These are the activations of a small neural network, seen along a few directions. Each row is one input.
In each table, some parts of the input vary, and every possible input appears once, in random order.
A made-up example of a description, with smaller parts first: ring(8) and (point or line(11) or (values(3) and line(4))).
Shared parts are said once, and a part with two or three values counts as separate values.
In the rows, zero is written as 128.

Other details of the inputs shift rows strongly along three fixed directions, in all tables alike. That doesn't count.

A family of inputs:
R1: [123 136 133 163 183 175 131 119 106 102 139 149 152]
R2: [118 152 146 104  46  97 138 143 134 174 112 125  70]
R3: [119 159 125 190 171  80 178 126 101  59 155 101 120]
R4: [119 205 174 202 111  87 156 146  73 132 125 132 135]
R5: [114 123 112 118 147  81 160 120 175 112 125 123  98]
R6: [156 131 143  65  69 181 112 132 161 201 123 139 135]
R7: [148 111  97 112 124 121 143 124 200 101 162  92 111]
R8: [143 137 151  33  76 137  85 106 105 198  79 130 129]
R9: [111 137 108 108 128  93 143 111 157  78 109  94 100]
R10: [142  75 107  62 176 154  93 105 161 130 138 131 132]
R11: [130 109  81 105 136 118 135 152 177  99 141  82 104]
R12: [133  96  98  77 158 174  74  91 158 112 109 118 125]
R13: [116 128  87 100 151 114 141 114 177  95 124 123  86]
R14: [110 115 122 112 136  77 149 112 168  91 111  98 114]
R15: [164 160 174 148 141 169  88 114  29 179 135 142 164]
R16: [126  90  91 116 130 111 147 131 183  97 127 136  92]
R17: [110 156 155 141  80  98 180 168 123 125 109 130 103]
R18: [130 108 109 176 165 151 114 138  91  94 152 162 173]
R19: [127  63  99  80 148 173  80 123 161 128 149 120 113]
R20: [116 143 107 126 142 107 147 122 175 103 120 116  77]
R21: [124 189 185 207 105  72 158 124  68 128 106  97 136]
R22: [113  81 108 116 131 152  90 112 137 117 128 111 130]
R23: [134  90  65  84 146 176  81 144 174 128 136 133 147]
R24: [105 167 119 198 163  83 170 134 114  60 148 128 136]
R25: [143 163 172 171 136 154  95 125  59 176 127 160 178]
R26: [118 107 108 132 114  96 150 153 177  89 128 139 111]
R27: [141 172 147 109  37  96 143 151 169 179 123 116 116]
R28: [121 103 101  63 165 190 106 114 164 113 122 152 127]
R29: [107 120 120 114 154 140 149 131 201  96 116 120  95]
R30: [145 102 117 168 170 146 121 129  78  95 159 134 156]
R31: [143 177 143 155  64  80 175 136 146 158 136 107 108]
R32: [119 165 165  86  70  73 141 148 146 181  95 134 109]
R33: [153  67 109 145 168 182  83  96  79 108 137 152 189]
R34: [112 171 140 147  82  98 182 178 129 138 115 104 115]
R35: [134 129 167  53 101 169 103 128 145 206  89 151 125]
R36: [119 114 137 157 191 151 144 117 105 109 144 156 171]
R37: [101 151 157 108  45  94 129 166 145 178 110 122  93]
R38: [110 151 112 198 177  72 187 117 112  72 148 127 126]
R39: [118 111 105 113 158 106 140 115 195 111 121 121  94]
R40: [139 151 172  86  91 136  90 134 113 214  98 153 144]
R41: [110 124 134 205 148 105 197 151 118  63 145 141 139]
R42: [121 129 114 102 143  84 159 125 160  93 133 103  93]
R43: [154 130 167 154 113 168  87 123  23 175 158 148 165]
R44: [141 120  88 179 173 153 122 132  94 119 156 131 165]
R45: [120  70  89  90 147 176  82 116 166 140 140 142 111]
R46: [136 155 133 169 102 112 130 142  67 140 120  94 163]
R47: [136  77 107 147 161 191  70  93  76 108 152 140 176]
R48: [150 104 114 155 203 192  81  93 102 135 144 159 164]
R49: [140  75  80  82 148 171  91 121 158 126 127 154 116]
R50: [138 171 178  93  71  94 132 142 138 181  95  98  79]
R51: [125 169 149 157 130 103 139 132  74 139 130 153 160]
R52: [119 125 127 150 186 155 145 117  97 101 142 158 165]
R53: [169 150 154 168  98 148 109 104  63 166 143 122 194]
R54: [131 123 140  67  60 158  76 141 127 192 117 156 118]
R55: [115 103 113 107 147 102 129 106 187  92 108  97 110]
R56: [119 143 142 206 178  70 179 128 119  71 154  98 128]
R57: [ 91 152 165 152  79 103 172 165 128 142 121 118  99]
R58: [134  84 104 106 129 110 143 137 177  87 136 115  95]
R59: [146 130 152  84  59 134  95 131  87 180  87 126 131]
R60: [131 130 163 155 118 189 108 131  48 164 144 170 169]
Each input here is: line(5) and (values(2) or line(4) or ring(6)).
The inputs of R36 and R14 match in every part but the line(5) part. If R52 is changed in the same way as R36 into R14, which row does it become?
Answer: R8
The inputs of R55 and R39 match in every part but the line(5) part. If R59 is changed in the same way as R55 into R39, which row does it become?
Answer: R49
Start at R6 and move only the line(5) part, one step at a time. The first step leads to R27. Which rows follow, in order?
Answer: R31, R7, R53
Which other rows does R23 become when the values(2) part takes its other values? List them by row number.
Answer: R27
Which other rows does R25 become when the ring(6) part takes its other values? List them by row number.
Answer: R4, R24, R32, R40, R51
